A small network was trained on invented records. Each row is its activation on one of them, seen along a few directions.
Each row is followed by the record's values for the fields V, Z, P, Y, M.
Not every record has every field; a missing one is written none.
The largest differences between rows may come from other fields.
In the rows, zero is written as 500.
Random noise pushes rows far along 17 fixed directions. That doesn't count. These rows show it; they differ only by the noise:
[360 495 632 390 550 316 611 633 626 632 372 361 563 510 356 437 421 587
 383 347 430 456 580 445 613 509 407 491 479 397 593 589 355 542 449 482
 589 829]
[477 479 467 474 284 384 524 679 416 613 446 442 332 544 519 588 668 508
 566 458 475 424 547 486 460 604 498 493 320 498 536 807 569 626 639 513
 566 613]
[655 550 473 397 341 734 574 587 348 703 511 430 384 712 552 441 354 423
 473 560 502 546 447 345 349 450 481 591 295 503 295 624 667 325 634 671
 521 462]
[491 386 350 564 458 502 525 456 439 486 622 377 342 433 341 401 544 627
 488 522 620 452 572 602 407 435 722 463 478 466 537 589 714 423 677 491
 373 433]
[489 454 385 504 527 430 553 589 399 484 520 547 252 420 260 450 664 608
 479 381 678 254 667 884 570 439 774 416 351 403 493 627 643 268 413 751
 480 498]
[568 484 541 502 759 357 639 600 675 230 459 330 536 368 272 559 517 658
 494 414 575 455 661 700 528 340 305 616 692 414 721 344 477 291 235 501
 619 558]
[786 483 549 466 305 464 523 491 553 625 372 186 521 682 624 495 640 646
 425 232 477 359 527 421 343 224 485 648 384 539 510 471 566 555 457 497
 521 371]
[423 415 427 714 475 250 449 299 530 464 729 754 598 418 547 613 609 264
 542 516 554 653 490 572 548 763 506 742 788 578 532 473 502 427 366 511
 596 551]
[287 395 236 761 640 412 463 530 273 654 744 594 371 362 387 401 640 418
 409 415 400 445 691 744 509 557 806 260 499 537 450 385 886 366 608 508
 332 229]
[383 374 583 528 580 357 643 593 718 513 564 454 505 497 336 404 305 560
 517 662 501 600 542 375 557 572 504 513 576 483 397 567 287 578 774 464
 364 724]
[398 404 442 386 323 576 457 434 331 524 569 621 239 613 580 519 342 315
 621 833 483 780 365 470 462 594 621 563 569 452 363 630 586 540 762 403
 451 563]
[543 536 580 506 473 808 404 512 390 554 439 417 388 399 623 405 410 659
 525 651 516 416 444 355 500 383 579 194 415 608 339 373 547 582 722 445
 306 157]
[538 432 573 342 465 319 476 404 333 577 391 402 403 657 529 663 631 542
 451 303 502 586 407 614 444 370 631 635 547 362 622 532 490 634 418 354
 587 673]
[609 587 697 336 528 495 379 624 735 383 243 339 665 513 500 500 379 733
 490 475 386 468 554 580 675 475 450 542 477 471 503 437 278 571 433 575
 593 463]
[486 368 443 500 337 303 459 360 266 324 512 470 512 351 528 418 630 401
 417 446 514 511 614 713 620 404 610 430 408 382 602 484 704 554 259 347
 551 659]
[450 660 339 702 562 316 484 398 562 462 561 676 436 571 569 643 701 547
 537 459 444 446 335 686 361 801 426 705 612 661 471 435 471 372 500 516
 384 440]
[547 440 598 363 574 515 532 522 807 623 444 259 598 717 391 379 202 721
 447 523 363 596 520 453 511 448 633 643 585 474 374 461 331 501 789 543
 419 518]
[421 575 426 517 559 421 546 383 693 503 481 568 608 493 507 366 362 344
 370 413 491 614 432 190 306 517 236 495 557 612 606 393 313 521 432 494
 445 478]
[685 456 370 621 507 211 661 603 549 259 541 403 561 573 561 630 690 519
 580 473 339 507 602 589 323 599 340 544 316 632 505 538 454 649 638 422
 439 559]

[413 367 433 508 303 357 310 405 676 606 487 450 543 481 422 349 514 420
 412 359 574 579 535 346 438 363 649 603 574 434 689 581 519 665 464 459
 503 422]	V: v1 / Z: none / P: p1 / Y: y1 / M: none
[591 524 586 529 566 643 474 559 551 489 511 577 570 421 561 567 530 602
 619 566 500 371 582 550 664 653 603 306 429 652 342 529 350 549 682 688
 504 288]	V: v2 / Z: none / P: p1 / Y: y3 / M: none
[320 522 321 555 535 356 487 480 654 504 572 802 510 542 479 433 457 212
 485 511 446 626 489 466 430 724 460 525 516 579 478 541 360 501 521 632
 452 479]	V: none / Z: z1 / P: none / Y: none / M: m3
[671 542 526 498 488 685 494 608 249 557 563 511 456 556 567 662 508 530
 584 581 526 521 453 476 400 601 539 476 315 553 373 616 595 464 645 600
 554 446]	V: none / Z: z6 / P: none / Y: none / M: m5
[327 661 403 419 634 453 447 689 531 562 355 641 240 589 295 467 454 619
 447 478 513 428 376 655 428 606 602 462 347 432 436 623 387 403 568 689
 328 521]	V: none / Z: z5 / P: none / Y: none / M: m5
[474 644 696 409 564 851 547 591 260 674 379 242 313 494 492 475 399 896
 461 610 527 311 343 539 624 399 545 379 490 407 343 461 696 316 623 399
 403 515]	V: none / Z: z3 / P: none / Y: none / M: m4
[529 648 636 444 484 494 407 604 394 556 327 421 664 576 675 649 561 469
 450 379 231 541 514 494 592 476 322 529 465 462 568 375 550 608 314 365
 687 518]	V: v2 / Z: none / P: p6 / Y: y1 / M: none
[597 644 493 489 333 685 430 414 670 458 476 516 520 558 526 385 383 595
 516 635 593 404 414 564 559 565 486 760 542 514 357 511 535 213 421 701
 490 440]	V: none / Z: z3 / P: none / Y: none / M: m6
[399 597 542 375 447 511 371 514 728 516 283 482 452 620 564 467 459 595
 507 502 307 437 529 669 656 477 572 547 598 484 485 400 394 536 493 508
 498 377]	V: none / Z: z3 / P: none / Y: none / M: m3
[547 514 290 315 371 631 384 495 508 299 356 297 358 529 480 332 448 531
 470 518 459 543 510 542 280 232 484 455 389 413 700 476 716 528 485 385
 445 279]	V: none / Z: z1 / P: none / Y: none / M: m3
[574 368 483 425 391 504 472 532 649 448 503 483 513 460 352 331 396 561
 514 528 581 401 700 645 632 462 760 446 352 470 439 640 447 457 535 735
 527 517]	V: none / Z: z6 / P: none / Y: none / M: m5
[567 473 495 405 457 637 410 409 339 587 550 313 683 534 475 521 431 504
 430 418 465 653 514 446 469 455 597 580 490 389 648 568 726 498 495 425
 686 530]	V: v2 / Z: none / P: p1 / Y: y2 / M: none
[518 485 665 573 532 391 542 504 538 428 513 388 744 344 412 495 598 697
 457 428 560 365 587 543 722 545 515 455 453 434 568 554 416 606 448 438
 538 764]	V: v2 / Z: none / P: p1 / Y: y3 / M: none
[418 546 646 662 477 576 645 540 618 537 525 382 445 424 472 405 505 717
 555 675 608 309 383 394 607 460 339 571 608 482 377 453 513 398 566 333
 320 668]	V: v2 / Z: none / P: p1 / Y: y2 / M: none
[338 525 488 430 454 402 356 507 427 501 430 634 685 491 635 429 481 352
 467 512 196 537 558 687 775 702 553 363 378 455 451 468 511 631 395 438
 573 617]	V: v1 / Z: none / P: p3 / Y: y2 / M: none
[216 332 470 556 631 446 381 370 405 509 636 711 542 229 408 384 434 286
 446 531 539 616 599 550 725 522 688 251 684 427 574 386 556 534 391 436
 508 460]	V: v1 / Z: none / P: p3 / Y: y3 / M: none
[405 563 596 479 488 491 362 320 301 654 419 696 313 471 535 568 606 604
 440 403 746 420 206 448 437 525 711 398 469 487 476 550 315 642 481 484
 345 552]	V: none / Z: z5 / P: none / Y: none / M: m5
[646 499 339 651 627 317 703 647 518 292 630 550 463 515 422 641 675 375
 582 484 583 529 523 552 279 539 198 705 488 539 565 537 560 333 389 576
 521 526]	V: v1 / Z: none / P: p2 / Y: y3 / M: none
[594 507 697 526 504 666 581 501 327 732 610 456 575 476 591 773 571 514
 602 458 583 467 490 385 572 624 435 594 663 559 531 602 576 396 465 528
 814 599]	V: none / Z: z4 / P: none / Y: none / M: m1
[462 696 329 418 390 562 418 455 499 431 329 543 240 593 568 501 612 479
 499 454 524 440 341 528 266 370 352 585 503 484 662 461 591 428 347 455
 439 332]	V: v4 / Z: none / P: p5 / Y: y2 / M: none
[423 502 357 475 499 634 334 315 529 398 532 403 571 353 381 246 274 541
 354 557 569 649 469 345 338 407 561 403 520 478 678 414 617 493 536 407
 383 335]	V: v1 / Z: none / P: p1 / Y: y1 / M: none
[484 531 603 443 403 475 516 227 586 517 413 431 495 529 588 461 472 805
 501 516 557 357 282 463 483 621 594 460 478 587 459 544 224 655 658 348
 334 747]	V: none / Z: z6 / P: none / Y: none / M: m5
[563 447 588 592 359 489 452 339 678 503 616 439 823 440 561 436 480 605
 531 539 477 402 587 587 767 709 615 642 585 555 421 552 483 462 493 551
 607 630]	V: none / Z: z3 / P: none / Y: none / M: m6
[812 433 449 462 749 408 753 538 523 280 526 455 585 562 487 724 695 546
 594 305 520 436 655 566 292 461 471 321 289 664 568 537 235 665 636 617
 539 424]	V: none / Z: z4 / P: none / Y: none / M: m3
[467 551 630 608 149 726 416 269 499 723 429 335 442 424 702 209 545 721
 415 504 575 116 400 447 693 292 607 467 522 527 312 332 708 386 391 365
 317 407]	V: v4 / Z: none / P: p5 / Y: y2 / M: none
[430 420 499 441 667 513 595 410 443 662 638 563 575 637 522 637 358 367
 528 515 364 728 465 342 401 666 528 448 600 569 498 518 380 599 756 431
 566 615]	V: v4 / Z: none / P: p5 / Y: y3 / M: none
[461 284 315 634 518 358 808 528 594 542 771 482 449 558 376 321 429 366
 522 610 501 532 604 402 370 537 478 487 440 551 367 603 556 439 781 493
 310 665]	V: v1 / Z: none / P: p2 / Y: y3 / M: none
[555 405 482 535 509 428 683 413 532 416 539 311 618 439 541 418 513 600
 476 442 424 385 605 460 453 444 423 316 393 583 565 444 486 599 546 329
 452 646]	V: none / Z: z6 / P: none / Y: none / M: m4
[649 263 753 347 396 769 438 312 344 836 605 504 616 648 650 443 222 299
 475 557 547 724 489 251 656 268 817 500 604 446 225 405 493 565 599 551
 609 421]	V: v2 / Z: none / P: p1 / Y: y3 / M: none
[495 614 339 491 562 596 327 276 442 424 499 558 523 521 525 491 497 558
 438 449 425 544 452 679 431 547 696 450 515 544 536 362 585 450 526 520
 424 234]	V: v2 / Z: none / P: p6 / Y: y3 / M: none

Here are new rows. What are their fields?
[518 575 667 503 573 502 500 518 380 479 403 411 602 423 610 625 587 596
 489 449 467 463 388 430 558 509 300 454 514 487 567 421 465 598 378 314
 551 597]	V: v1 / Z: none / P: p3 / Y: y3 / M: none
[585 550 555 572 406 304 743 348 493 815 596 689 651 772 653 553 603 224
 374 220 536 442 377 341 410 646 330 807 429 594 326 553 333 355 271 680
 613 857]	V: none / Z: z1 / P: none / Y: none / M: m3
[457 552 478 491 437 539 376 331 631 706 538 403 759 617 513 420 396 469
 368 356 409 630 424 324 440 539 497 734 642 473 621 475 571 479 472 449
 597 503]	V: v2 / Z: none / P: p1 / Y: y2 / M: none
[541 498 345 590 377 456 530 490 533 447 567 387 413 563 566 594 577 509
 596 564 416 547 481 479 278 570 359 677 581 594 618 545 669 469 599 357
 520 467]	V: none / Z: z6 / P: none / Y: none / M: m5
[662 302 598 557 686 571 706 566 639 604 610 295 451 570 432 536 498 649
 580 483 558 465 625 317 388 197 610 367 600 580 429 393 381 656 869 452
 341 294]	V: v2 / Z: none / P: p1 / Y: y3 / M: none
[641 551 715 197 456 508 490 430 411 582 207 550 462 661 633 524 458 568
 427 321 527 377 374 552 583 366 593 389 273 456 365 493 168 626 314 605
 541 664]	V: none / Z: z5 / P: none / Y: none / M: m5
[477 423 783 512 555 568 461 553 370 638 460 390 651 358 542 402 383 437
 345 443 466 533 630 362 761 197 480 357 601 391 450 215 583 528 262 389
 583 471]	V: v2 / Z: none / P: p1 / Y: y3 / M: none
[533 600 445 409 575 535 447 490 126 412 446 535 479 555 464 455 474 460
 328 454 467 567 445 783 540 409 617 492 290 303 416 409 735 318 257 537
 484 592]	V: none / Z: z3 / P: none / Y: none / M: m4
[463 507 492 249 727 716 709 350 387 598 585 383 513 654 369 513 193 698
 478 597 451 628 375 510 449 700 637 403 493 466 443 654 424 404 892 493
 499 792]	V: none / Z: z3 / P: none / Y: none / M: m4
[450 610 601 509 459 354 499 608 485 770 376 489 512 756 614 470 456 509
 358 393 299 510 327 407 465 568 436 646 382 509 277 455 417 527 510 470
 384 648]	V: none / Z: z6 / P: none / Y: none / M: m5
[560 575 272 534 621 541 647 416 320 449 666 488 645 658 500 366 408 505
 392 535 274 512 474 719 414 687 528 469 230 530 302 436 705 281 610 524
 361 638]	V: v1 / Z: none / P: p2 / Y: y3 / M: none
[492 528 570 776 349 406 478 368 573 424 575 463 625 337 616 489 659 609
 519 562 561 374 441 411 576 602 371 589 607 607 489 429 522 550 461 319
 407 557]	V: v2 / Z: none / P: p1 / Y: y3 / M: none
[682 540 483 453 368 590 475 403 452 190 410 319 384 521 609 562 622 804
 664 692 556 409 307 630 384 435 488 541 403 491 518 527 526 631 639 252
 331 532]	V: v1 / Z: none / P: p3 / Y: y2 / M: none
[577 446 426 619 401 170 363 749 584 428 430 557 325 691 494 607 759 514
 581 475 409 487 512 811 490 457 650 782 431 430 347 527 542 578 520 566
 354 368]	V: v1 / Z: none / P: p2 / Y: y3 / M: none
[518 315 567 581 537 376 553 459 546 645 649 527 692 549 498 391 352 328
 409 490 494 686 504 248 493 496 553 530 512 524 335 464 382 612 612 508
 421 572]	V: v1 / Z: none / P: p2 / Y: y3 / M: none
